Each row below holds a small network's activations on one input, seen along a few directions.
Each table varies a few parts of the input and shows all the possible inputs, shuffled.
A made-up example of a description, with smaller parts first: one of 2 separate values, together with either a single point or one of 9 places along a line or (one of 6 places along a line, together with one of 8 places around a ring).
Shared parts are said once, and a part with two or three values counts as separate values.

Other details of the inputs shift rows strongly along two fixed directions, in all tables alike. That doesn't count.

Rows:
row 1: [-18 -51  22   5 -15  12 -37 -32 -28  24 -19  11]
row 2: [ 26  24  22  14 -16   8 -30   5 -21  -7 -12 -10]
row 3: [  2  24 -23 -10   6 -16  34  30  25 -15  23   0]
row 4: [ 19  45   2   5   5   2  14  44  14 -22   4 -25]
row 5: [  6 -27  10  14  -1   3 -32 -46 -44  37 -27  15]
row 6: [ 24  27  21   7 -16  10 -22  19 -25  -9 -14  -9]
row 7: [-43 -58   2  -8 -13   5 -22 -70 -20  49 -17  12]
row 8: [ -4   6 -23 -10  37  -6  31  15  27  10   5 -15]
row 9: [ 30   7  38  27 -15  12 -38  -8 -55   9 -15  13]
row 10: [ 40  37  34  30 -16  11 -15  27 -31 -21 -11  -4]
row 11: [ 42  17  26  17 -38   2 -19   8 -36 -22  -6   6]
row 12: [ 20  27   2  23  -3  19  12  37  -4 -44   6  -6]
row 13: [-21 -53 -21 -17 -16 -22 -32 -79 -35  46 -19  16]
row 14: [ 13  -8  14  12 -16  22 -28  -1 -44 -19 -16   3]
row 15: [ 21  29  59  24 -29  27 -19  22   0 -43   1  -3]
row 16: [-46   5 -63 -23  44 -26  42  -5  60  25   8 -13]
row 17: [-40 -11 -55 -19  58 -20  46  -7  43  36  13  -1]
row 18: [ 17  30   6  24  -1  19   8  43  -5 -43  16   0]
row 19: [ 18   9  19   0 -13  11 -42  -6 -25   3 -14  -2]
row 20: [-33 -14 -63 -44  32 -27  39  -6  57  12  17  -5]
row 21: [-20   1 -47 -19  24 -27  52   9  37   3  14  -2]
row 22: [ -6  18 -30   1  22   7  38  38  28 -32  15 -19]
row 23: [ 11  22  40   1 -16  23 -10  29  14 -44   2  -9]
row 24: [ 40  22  10  12  -7  -1  20  35  -1 -30  10  -1]
row 25: [-32 -44 -15 -14   5 -14 -32 -68 -45  58 -33  12]
row 26: [-20 -51 -19 -15 -16 -23 -28 -76 -43  45 -20  16]
row 27: [  0  28  18  -2   2  14  19  37  47 -48  19 -24]
row 28: [-42 -65   1  -6  -4   1 -25 -55 -18  46 -21  14]
row 29: [ 49   8  31  17 -22  11 -15  13 -34 -17   4  17]
row 30: [-36 -34  -1  -1  -6   7   1 -41   4  28  -7   9]
row 31: [-21   0 -43 -25  53 -11  44  17  43  17   7 -16]
row 32: [-18 -28 -22 -10  -1 -23   0 -39 -21  30  -1  22]
row 33: [ 22  30  -8 -14  -4  -5  25  48  17 -31  13 -14]
row 34: [  5  42 -13 -12  17   0  18  47  33 -17   7 -22]
row 35: [ 20  42  16  16  -8   6  -8  31 -10 -14   3  -4]
row 36: [-10  -8 -46 -33  38 -18  55  22  47   0  17  -9]
row 37: [ 25  46  18  16  -8   9 -12  35  -1 -19   6  -2]
row 38: [ 29  22  29  18 -13   8 -21  12 -37  -7 -14  -8]
row 39: [ 17   2  51  31 -27  24 -23  19 -18 -13   2  11]
row 40: [-44 -69  -3   9  -4  -1 -27 -63 -17  46 -18  22]
row 41: [ 31  -7  14  -1 -16   0 -11   2 -33  -6  -6   5]
row 42: [  0  30  36  10 -10  18   1  28  24 -36  19  -1]
row 43: [-50 -53   5 -11  -5  -2 -30 -77 -13  37 -19  11]
row 44: [ -3 -18   3   7 -11  -1 -48 -54 -32  32 -23  13]
row 45: [-62  -3 -78 -28  54 -36  56 -11  62  35   6 -11]
row 46: [ 17  12  37  27 -15  22   2  38   9 -27   4  -4]
row 47: [  2  10  15   9   2  14  22  47  33 -25  14 -18]
row 48: [ 45  11  23  10 -18   3  -4  20 -26 -24   2  -4]
row 49: [ 20  28  55  22 -26  26 -17  20   3 -45   2  -4]
row 50: [ -4 -22   3   0  -9   0 -50 -55 -34  33 -22   6]
row 51: [  3  26 -26 -12   7 -15  30  29  36 -16  25   0]
row 52: [-28 -18 -57 -35  27 -27  31 -18  46  15  17  -6]
row 53: [  7  21 -21 -12   7 -11  22  24  35 -19  27   3]
row 54: [  7  14  31  23  -4  20   4  46  17 -27  17  -1]
row 55: [ -7 -27 -23 -12  -7 -16 -12 -45  -5  20  -4  15]
row 56: [-19  17   1   0   9  12  37  30  46 -12  25  -5]
row 57: [-44  -7 -62 -33  61 -24  55   8  52  27   6 -16]
row 58: [ -5  16   7  -7   3  18  31  42  39 -20  13 -15]
row 59: [  0 -27   7   6   1  -2 -30 -43 -45  34 -23   3]
row 60: [ 35  33   7   6 -19  -2   5  32   9 -34   9  -2]
row 61: [ -4 -38 -21 -10   6 -15   6 -41 -10  27  -6  16]
row 62: [-48   9 -21 -17  30  -4  39  10  69 -13  26  -4]
row 63: [-51   1 -65 -27  50 -25  35 -10  63  29  20  -3]
row 64: [  6 -32   3   4 -14 -11 -20 -42 -45  24  -8  25]
row 65: [ 37  -1  30   2 -44   6 -46 -11 -49  -8 -16  10]
row 66: [-20  -2 -48 -33  27 -25  50  17  37   2  14  -9]
row 67: [ 19   0  42  26 -18  23 -16  29  -7 -23   1  -8]
row 68: [ 35  29  40  29 -20  11 -32  16 -47 -10  -8   8]
row 69: [  1 -24   9  14  -2  -3 -31 -45 -47  34 -27  11]
row 70: [ 53   1  32  13 -23  11 -14   9 -35 -19  -2   2]
row 71: [-50 -57   7 -16  -9   1 -36 -75 -17  38 -22  14]
row 72: [ 39  29  17   7 -17  -1  11  38 -11 -33   8  -9]
Description of these inputs: one of 4 places along a line, together with either a single point or one of 5 places along a line or (one of 2 separate values, together with one of 6 places along a line).
Question: The inputs of row 62 and row 27 match in every part but the place on the line of 4. If row 17 is changed in the same way as row 62 into row 27, which row does it become?
Answer: row 8
Question: The inputs of row 67 and row 1 match in every part but the place on the line of 4. If row 7 is changed in the same way as row 67 into row 1, which row does it become?
Answer: row 58
Question: Change only the choice among 2 separate values in row 38. List by row number the other rows that result.
Answer: row 72
Question: Change only the place on the line of 5 in row 46. List by row number the other rows that result.
Answer: row 15, row 30, row 40, row 49
Question: Change only the place on the line of 6 in row 55. List by row number the other rows that result.
Answer: row 11, row 21, row 24, row 60, row 61

Rows:
row 73: [-21 -14 -25 -12  10 -15 -25 -56 -25  51 -11   2]
row 74: [  8 -54  26   2 -36   0 -22 -45 -27  10 -14   3]
row 75: [ 16  27  53  51   5  49  -1  57 -12 -24  -8 -22]
row 76: [ 26  35  54   7 -18  16 -23  31  10 -44 -19  -5]
row 77: [ -5 -51 -28 -27  -2 -13  -8 -40 -34  44 -16   5]
row 78: [ 47  52   1  29 -12   5  21  48  -3 -44  19 -13]
row 79: [ 31  21  49  11 -26   7   6  44  -4 -49  16  -4]
row 80: [ 43  55  18  18 -15   4   0  55 -12 -23   6   5]
row 81: [-31 -32   2 -15   5   0 -28 -58   3  42  -9  17]
row 82: [  1 -18  16  14 -19  11 -17 -22  -9  -7   3  25]
row 83: [-32  45 -83 -40  70 -25  72  53  92 -15  23 -45]
row 84: [  6 -50  -6  -3  -9 -10 -35 -63 -72  30 -21  31]
row 85: [-89 -15 -78 -35  47 -30  61  -4  93  28  31   2]
Question: Describe the family of inputs behind these rows.
Answer: either a single point or (one of 2 separate values, together with one of 6 places along a line)
Question: Change only the choice among 2 separate values in row 83. List by row number the other rows that result.
Answer: row 76
